These are the activations of a small neural network, seen along a few directions. Each row is one input.
In each table, some parts of the input vary, and every possible input appears once, in random order.
A made-up example of a description, with smaller parts first: values(2) and (point or line(11) or (line(4) and ring(8))).
Shared parts are said once, and a part with two or three values counts as separate values.
(in the rows, 128 means zero)

Other details of the inputs vary at random and push rows far along two fixed directions, the same in every table; ignore that.

Rows:
x1: [137 175  51 158 172 177 172  90 153 103 110  96 179 169 163]
x2: [165 185 140 147 160  76 117 116 108 111 161  89  69 115 141]
x3: [144 174  63 173 150 180 159 116 141 131 120 124 199 101 190]
x4: [135 177  62 164 140 173 169 114 138 141 130 127 200 108 195]
x5: [102  70 171  81 102 106 105 138 117 132 105 136  82 152  64]
x6: [103  52 199  92  65 110  76 154 111 137 137 160  86 144  75]
x7: [112  75 173  75 107  90  98 150 130 130 101 145  96 132  63]
x8: [137 180  65 175 150 185 149 110 152 120 122 126 195 106 186]
x9: [125  69 211 110  86 118  97 172 107 145 121 162  99 116  67]
x10: [157 162 181 180 142 116 103 126  88  96 189  98  80 156 159]
x11: [168 173 146 163 167  91 129 113 104  96 161  83  68 149 143]
x12: [156 170 178 174 133  98 100 120  98 109 188 107  76 124 160]
x13: [150 161 166 149 125  83  99 123 105 103 192 102  83 103 157]
x14: [156 169 136 131 159  66 121 119 110 116 166  81  83 116 156]
x15: [108  62 206 100  86 111  99 169 110 139 130 159  99 117  65]
x16: [109  70 169  79  99  90  99 139 128 134 100 143  89 140  71]
x17: [151 172 137 137 166  70 126 118 104 118 169  83  74 112 151]
x18: [118 173  56 155 141 166 172 111 142 134 140 121 199 109 195]
x19: [ 73  72  98  96  91 196 134 139 177 146  71 188 212 117  88]
x20: [107  66 168  74  92  97  97 138 121 134 102 136  85 150  71]
x21: [ 66  64  92  96  83 203 128 130 168 151  77 185 206 144  95]
x22: [133 184  46 152 165 157 165  85 163 120 106 108 178 138 165]
x23: [146 178 137 136 161  70 116 112 107 108 165  86  70 111 147]
x24: [161 164 180 183 142 108 105 127  94 101 183 104  78 135 161]
x25: [103  74 170  86 107  98 107 139 124 134 103 144  84 140  64]
x26: [113  67 216 114  84 130  85 158 109 131 132 161  92 161  68]
x27: [ 99  72  75  80 120 185 170 142 171 171  47 179 200 138  88]
x28: [131  63 201 113  90 125 114 180  90 148 119 169 100 127  86]
x29: [144 183  40 152 173 161 164 102 158 119 103 111 177 123 163]
x30: [142 182  40 143 171 152 168 101 157 137 108 110 181 114 167]
x31: [147 156 162 154 120  82  95 115 102 110 194 104  76 115 166]
x32: [ 87  78  83  90 113 197 153 122 177 140  44 162 200 173  72]
x33: [161 175 175 167 133  95 100 128  98 111 184 106  77 100 155]
x34: [152 174  38 148 177 159 173 106 150 132 105 113 177 117 169]
x35: [181 164 133 146 169  88 146 128  88 126 166  97  68 123 165]
x36: [ 69  67  94 100  87 198 132 130 175 151  72 191 208 130  95]
x37: [ 84  64 100  91  86 185 141 146 174 150  72 179 221 122  91]
x38: [109  69 169  78 117 102 129 159 120 151 112 147  92 136  76]
x39: [124 170  55 151 134 158 169 111 148 131 140 117 204 114 199]
x40: [155 165 135 129 157  69 136 123 107 124 172  84  80 124 170]
Each input here is: values(2) and line(4) and line(5).
Q: Changing only the values(2) part turns x31 into x16. The same change can be made to x9. Which row results?
A: x30
Q: Change only the line(5) part in x34. List by row number the other rows that result.
A: x1, x11, x29, x35
Q: Change only the values(2) part in x12. List by row number the other rows that result.
A: x22
Q: A walk changes only the line(4) part. It starts at x6 and steps to x21. List the rest of the walk in order.
A: x26, x10
Q: Change only the values(2) part in x17. List by row number the other rows that result.
A: x15
